[ 36  13   9  40 -45 -39] result: 9

[[  0 -41 -24  -8  10 -37  13]
 [-35 -29 -21  30  41 -27 -15]
 [  0 -32 -17  -5  10 -28   9]] result: -5

[ 14   2  -5  37 -19   7] result: -5

[-30 -34  33  32] result: -30

[-19 -36 -39  -6  48  -2] result: -39

[[21  0 24 22]
 [44 -9 16  0]] result: 44

[-34 -15 -22  -9 -12] result: -15

[  0 -48  -5 -15] result: 0
---
[-33  27  -7 -37   8] -> 27

[[-28 -34 -10 -10  25]
 [-13 -19  -2 -24  19]] -> -19

[[ -3 -25 -22  -2  28]
 [ 37  14 -14  45 -12]] -> 14

[ 14 -41 -38 -23  11] -> -41

[ 17  34  32 -22  14] -> 34

[ 25  16  44 -43  -9] -> 16

[ 36  21  34  48 -10] -> 21
---
[63, 151, 166, 91, 237, 45] 151
[44, 90, 53, 10, 65, 12, 45] 90
[79, 153, 202, 55, 159, 89, 70] 153
[9419, 7638, 3141, 4966, 8374] 7638
[251, 242, 22, 209] 242
[154, 44, 119, 242] 44
[2868, 3985, 7934, 6591, 2034] 3985
[75, 296, 860, 585, 257] 296
[2151, 4295, 1680, 2157, 3650, 3042, 8430] 4295
---
[733 222 956 705] value 222
[75 16  6 29 41  4 40] value 4
[ 33  -9  -1 -33  -9  17] value -33
[436 200 704 966] value 200
[40 58 96  6 20 26 64] value 6
[180 209  32  26  87  79 126] value 26
---
-0.126  -0.111   0.212  -0.024
 0.020  -0.114   0.127   0.179
 0.013   0.100   0.217  -0.162
| 0.212

  25.8  -178.9  -149.4   -97.9  -224.2
 -83.4   -73.6   -53.7  -223.4   -46.6
-205.4    80.4    42.6   -66.1   141.2
| -97.9

-0.097   1.156   1.932  -0.413  -1.896
-0.538   1.363   2.103  -1.495  -1.234
-0.481   1.184   1.825  -1.305  -1.090
| -0.413

 0.2  -0.2   0.1  -1.3  -0.5
-1.2   0.9  -0.2  -1.6  -1.0
-1.0  -0.3  -0.8  -2.2   1.9
| -1.3

 -3.750   -1.187    7.697   -6.679
 10.797    7.458  -11.597   14.118
 -5.179   -8.973    3.345  -10.465
| 7.697

 0.7  -0.1   1.7   0.1   1.6   1.3
-0.2   0.1   1.7  -1.0   0.4   2.1
 1.5   0.7   1.6   2.4   2.0  -1.3
| 1.6
---
[-137, 281, -476, 122, -924, 586] Out: 586, 281

[[249, 201, 227, 113],
 [150, 149, 187, 201],
 [197, 19, 129, 62]] Out: 249, 227

[5063, 6084, 7726, 2461, 4640, 6068, 8286] Out: 8286, 7726

[755, 337, 22, 125] Out: 755, 337

[51, 14, 21, 85, 92] Out: 92, 85

[[23, 43, 58, 48, 99, 66],
 [41, 46, 36, 90, 58, 31]] Out: 99, 90

[[3, 2, 2, 2, 4],
 [6, 7, 3, 4, 5]] Out: 7, 6

[12, -44, -23, 44] Out: 44, 12
---
array([ 41,  10,  11, -15, -11, -25]) | -25
array([ 11, -19,  -5, -10,  41]) | 41
array([-11,  38,   9,  21]) | 21
array([ 47, -10, -34,  -3]) | -3
array([-11, -40,  19,   6, -23,  -8, -45]) | -45
array([-15,  20,  46,   5, -13,  11]) | 11
array([ 11, -12, -30,  16,  22, -36,   0]) | 0
---
[[-19  -2  14   5 -17 -16 -21]
 [ 38   8 -19   8   3  13  28]
 [  6  -8  16  -7  -4  17 -10]] -16

[[-20 -24   5 -17  28 -43   6]
 [-33  18  21  -1  30  22  -9]
 [  7  36 -35 -37  38 -22  -9]] -43

[[ -8   9  48   9   5]
 [ -2 -14 -10  24  17]
 [  1  10 -40  18   1]] 9

[[  3  11  -2  10   4]
 [  1  18  -5 -48 -12]
 [ -5 -19  11 -48  -7]] 10

[[ -6  -6   4   6  -6  -6]
 [ 10  16 -41   6 -26  27]
 [ -6   3  -3  11  17  -4]] -6

[[ 17 -21 -15  10]
 [  7 -37 -15   9]
 [ 30  -7 -13  13]] -15

[[-11   1  18  24 -16  42]
 [-20   4  -6  18   6  31]
 [-30  -8 -27 -17   5 -17]] -16

[[-23  -7   5  32  26]
 [-29  -4  12  34   9]
 [-37 -10  -5  12  28]] 32

[[  9 -31 -34  18  12 -15  11]
 [  3  15  17 -40 -39  19   4]
 [ 10 -11  -6   1  29 -11  -8]] -15

[[-30  22 -31  -7   0]
 [  8  -5  -5  16   1]
 [ 35  -2  -1  22  20]] -7
---
array([ 14,   3, -34,  31,  15, -19,   9])	14

array([-37,  12,   1, -22,  -2])	-2

array([-23, -11,   7, -37])	-23

array([ 33,  26,  -6,   7, -35,   5,  16])	16

array([[-38,  27,  -8,  30,  11,  12],
       [-30,  25, -36,  24, -21,   9]])	25

array([ -2,  -1,  42,  17, -44,   1])	1

array([ 35,   2,   3,   5,  -4,  19, -10])	5

array([ -1,  31, -33, -45, -31])	-31
---
62  59  61  73  65  63  61  60  57  52  68  75  70  65  52
66  65  58  69  57  60  62  66  70  73  49  83  41  56  58
69  72  63  66  62  70  61  61  63  64  52  67  56  49  62
57  52  59  65  59  57  60  54  61  66  64   2  61  64  50
86  60  54  60  57  59  62  59  57  69  72  54  42  62  70
51  67  49  69  59  62  61  60  61  59  62  19  53  61  76
75  60  69  48  58  55  59  57  54  65  51  89  23  50  65
69  61  62  72  64  58  64  61  58  57  66  49  53  65  45
53  56  61  58  60  61  62  61  67  63  39  26  87  59  44
57  61  69  60  60  62  62  59  57  70  62  91  76  60  66
64  58  56  76  64  59  57  65  61  57  79  58  73  65  57
82  59  63  62  63  72  60  66  64  55  47  31  97  49  66
Answer: 59

48  52  10  51  72  38
46  34  74  24  17  42
 3  34   3  67  39  39
71  25  61  29  23  43
89  35  60  23  41  42
 2  36  24  56  29  40
Answer: 36

3  8  5  3  3  6  8  6  7  5  6  3  4  4  7
8  5  7  6  7  8  2  6  2  5  3  3  6  5  5
5  4  4  6  6  6  8  2  4  2  6  5  8  5  3
4  6  7  8  5  5  3  3  7  6  5  2  3  8  5
7  8  3  4  4  8  5  6  5  7  4  5  6  9  3
Answer: 8

677  796  582  448  282  666
603  549  633  667  484  621
379  686  462  234  403  399
479  620  524  215  518  643
732  553  415  480  700  221
569  769  736  604  369  729
596  393  921  519  522  690
670  434  650  698  103  347
438  588  583  725  666  414
Answer: 588

337  328  184  478  443  830  171
331  573  572  473  467  372  500
392  574  564  520  473  415  523
374  552  620  507  437  382  522
489  492  552  595  538  426  556
378  531  567  510  386  481  519
Answer: 531
